These are the activations of a small network on made-up records, seen along a few directions, one row for each record.
Here are examples, each followed by its value of one field, Nivif.
Records without Nivif are marked missing.
Other fields move the rows too, some of them a lot.
(in the rows, 500 means zero)
Random noise pushes rows far along 8 fixed directions. That doesn't count. These rows show it; they differ only by the noise:
[497 504 526 412 637 636 541 418 466 385 514 608 571 376 277 379 432 442
 637 476 630 515 604 461 203 453 422 522 616 464]
[767 534 539 551 679 622 397 433 406 403 391 529 228 572 326 466 634 623
 642 462 427 560 457 592 654 411 412 559 453 726]
[478 393 641 331 419 589 471 402 344 715 343 478 503 433 716 448 555 419
 534 580 208 441 310 632 471 294 524 624 410 326]
[296 364 574 494 465 505 768 263 327 534 129 563 692 455 446 505 646 232
 399 722 594 367 684 327 626 137 427 534 303 465]
[688 455 335 379 629 627 601 512 426 599 302 500 356 724 151 346 755 519
 566 445 574 553 606 412 375 351 586 462 301 892]
[523 408 482 472 452 650 271 241 459 670 369 499 594 526 398 338 488 422
 446 510 482 508 373 552 550 351 573 554 646 600]
[538 427 578 351 484 539 605 454 395 551 349 486 494 474 616 513 605 399
 509 637 363 402 485 552 427 316 477 601 313 424]
[766 558 432 535 545 483 396 520 647 369 630 433 439 532 522 553 433 579
 436 560 580 525 549 500 562 605 496 496 536 635]
[563 519 402 463 498 509 572 537 501 543 510 443 533 593 535 489 517 481
 532 454 509 478 534 444 451 499 523 465 477 445]
[522 432 577 399 391 505 490 488 431 716 427 420 493 481 785 504 519 483
 470 569 258 484 355 553 586 391 559 547 404 363]

[558 486 693 541 483 470 403 389 478 370 448 520 407 396 677 647 509 504
 430 684 374 443 424 645 726 432 395 629 445 487]
h5
[465 521 689 529 561 493 429 663 456 656 610 543 253 343 643 448 411 739
 600 421 275 730 372 523 666 622 516 419 524 527]
h6
[631 449 509 382 431 588 277 465 566 560 569 429 494 464 596 449 395 520
 460 565 360 446 297 674 366 533 587 669 570 494]
h3
[566 412 783 376 673 725 338 433 409 465 435 667 261 190 290 338 464 634
 666 587 327 638 397 648 360 394 459 658 515 724]
h4
[459 502 481 424 476 507 505 724 503 846 614 477 357 521 529 362 468 749
 576 279 375 800 407 370 496 618 697 304 521 613]
h5
[450 543 479 590 611 561 553 555 404 567 493 573 359 547 330 414 558 667
 698 246 514 671 508 444 586 523 497 332 540 560]
h10
[413 449 529 439 475 554 461 500 478 684 525 526 555 397 488 362 395 548
 515 425 467 634 452 442 409 503 589 454 600 485]
h8
[305 539 445 556 346 398 579 665 500 715 656 443 481 604 731 555 512 553
 543 247 354 586 461 473 599 624 564 265 552 363]
h2
[440 438 638 439 416 467 401 442 443 638 435 512 331 462 680 568 640 564
 503 532 280 552 354 673 689 442 545 496 389 603]
h7
[461 526 368 523 470 521 536 545 398 601 456 468 536 691 463 431 570 490
 578 321 481 457 454 510 472 510 560 462 506 428]
h1
[492 466 772 531 566 456 619 610 432 646 472 550 311 207 650 466 391 744
 509 586 384 792 495 296 779 466 495 419 407 515]
h11
[602 555 568 522 539 567 321 510 502 421 640 518 450 403 600 481 378 599
 625 424 389 520 333 667 448 588 465 587 661 324]
h9
[546 577 381 593 454 424 446 547 685 386 738 450 640 482 530 510 263 545
 406 474 698 527 535 401 501 731 524 438 707 415]
h3
[557 456 257 450 320 530 337 331 587 514 492 379 835 709 512 457 442 267
 307 558 635 242 438 593 314 499 612 640 634 418]
h1
[448 476 425 640 495 591 398 293 470 433 348 513 599 568 346 480 507 394
 477 526 562 378 493 511 660 413 477 601 586 542]
h4
[690 596 424 503 547 542 399 525 490 326 580 435 429 648 595 600 533 499
 623 402 390 326 391 749 382 580 410 632 520 338]
h8
[743 462 670 549 560 577 189 352 471 439 414 496 278 449 514 496 553 591
 474 625 301 510 294 748 757 409 458 664 497 696]
h15
[652 476 562 415 445 507 376 576 505 643 542 412 359 525 725 531 521 597
 491 499 223 507 295 678 544 518 563 559 426 492]
missing
[589 573 481 618 532 521 412 421 519 349 553 483 547 478 487 525 383 494
 534 492 587 478 509 487 592 518 391 544 658 396]
h10
[343 542 520 466 525 535 603 539 429 412 548 596 450 493 425 530 599 449
 659 357 475 466 572 583 299 514 403 434 515 423]
h2
[465 484 464 553 372 466 284 424 500 714 461 422 426 633 656 523 597 554
 477 405 334 536 281 632 780 508 604 472 536 551]
h7
[685 594 427 461 682 598 565 547 423 256 505 527 361 667 313 536 644 489
 735 363 479 348 516 675 253 517 351 593 450 470]
missing
[666 601 299 757 578 511 431 413 512 423 433 442 473 741 322 485 514 579
 499 389 692 516 513 378 821 549 469 465 614 593]
h11
[476 460 574 486 551 461 719 598 430 504 393 538 487 384 442 456 547 527
 490 612 562 575 659 303 526 363 500 488 322 579]
h9
[624 518 540 382 506 632 266 461 458 450 611 479 465 502 596 454 462 487
 664 412 272 368 247 852 259 545 464 672 637 291]
h15
[430 424 757 715 599 590 238 131 491 348 376 678 444 232 268 450 435 491
 439 656 604 612 512 529 906 375 384 553 679 782]
h6

Here are new rows. What is Nivif for each?
[637 510 375 426 415 397 552 742 590 671 614 341 426 628 734 543 522 623
 421 460 390 558 471 461 523 625 662 417 343 552]
h8
[608 570 382 533 445 393 510 778 516 688 604 337 305 756 797 574 576 648
 533 363 229 513 360 558 695 681 606 417 364 466]
h6
[498 570 565 607 568 462 602 549 423 357 497 513 438 452 602 601 495 542
 604 469 448 477 521 499 627 509 365 526 458 304]
h8
[402 410 424 597 460 585 395 301 536 545 375 524 651 507 287 395 449 416
 385 552 644 482 552 401 632 414 570 509 626 710]
h4
[561 461 274 448 405 443 645 586 570 586 420 345 622 683 514 505 540 431
 354 583 589 392 556 342 447 478 638 542 346 541]
h3
[223 436 624 519 405 458 511 395 402 690 381 540 536 404 631 500 552 475
 520 482 391 561 419 483 702 389 520 453 502 396]
h7
[452 471 577 467 550 526 497 506 540 547 524 550 529 323 438 425 383 555
 484 522 550 640 541 392 433 492 517 479 555 541]
h8
[422 482 418 482 411 493 533 463 495 551 494 456 695 535 527 436 414 401
 458 489 548 422 448 450 425 499 532 528 590 309]
h3
[587 551 402 428 436 445 431 608 636 467 672 379 513 596 718 590 490 443
 496 493 408 379 414 634 380 650 552 561 488 361]
h6
[680 525 336 331 470 457 532 643 639 439 621 401 488 664 552 572 568 480
 425 548 531 388 553 571 236 616 587 523 360 600]
h5
[289 316 476 427 345 603 417 226 360 850 183 509 666 616 409 343 641 315
 370 526 440 448 382 505 580 221 651 527 478 615]
h5
[224 387 715 543 333 411 513 491 376 895 337 480 498 363 861 488 482 506
 388 602 191 610 340 443 905 378 592 456 409 375]
h6
[408 547 563 625 421 486 365 378 471 374 551 520 474 519 630 642 538 430
 529 437 391 390 419 715 653 516 367 517 621 363]
h2
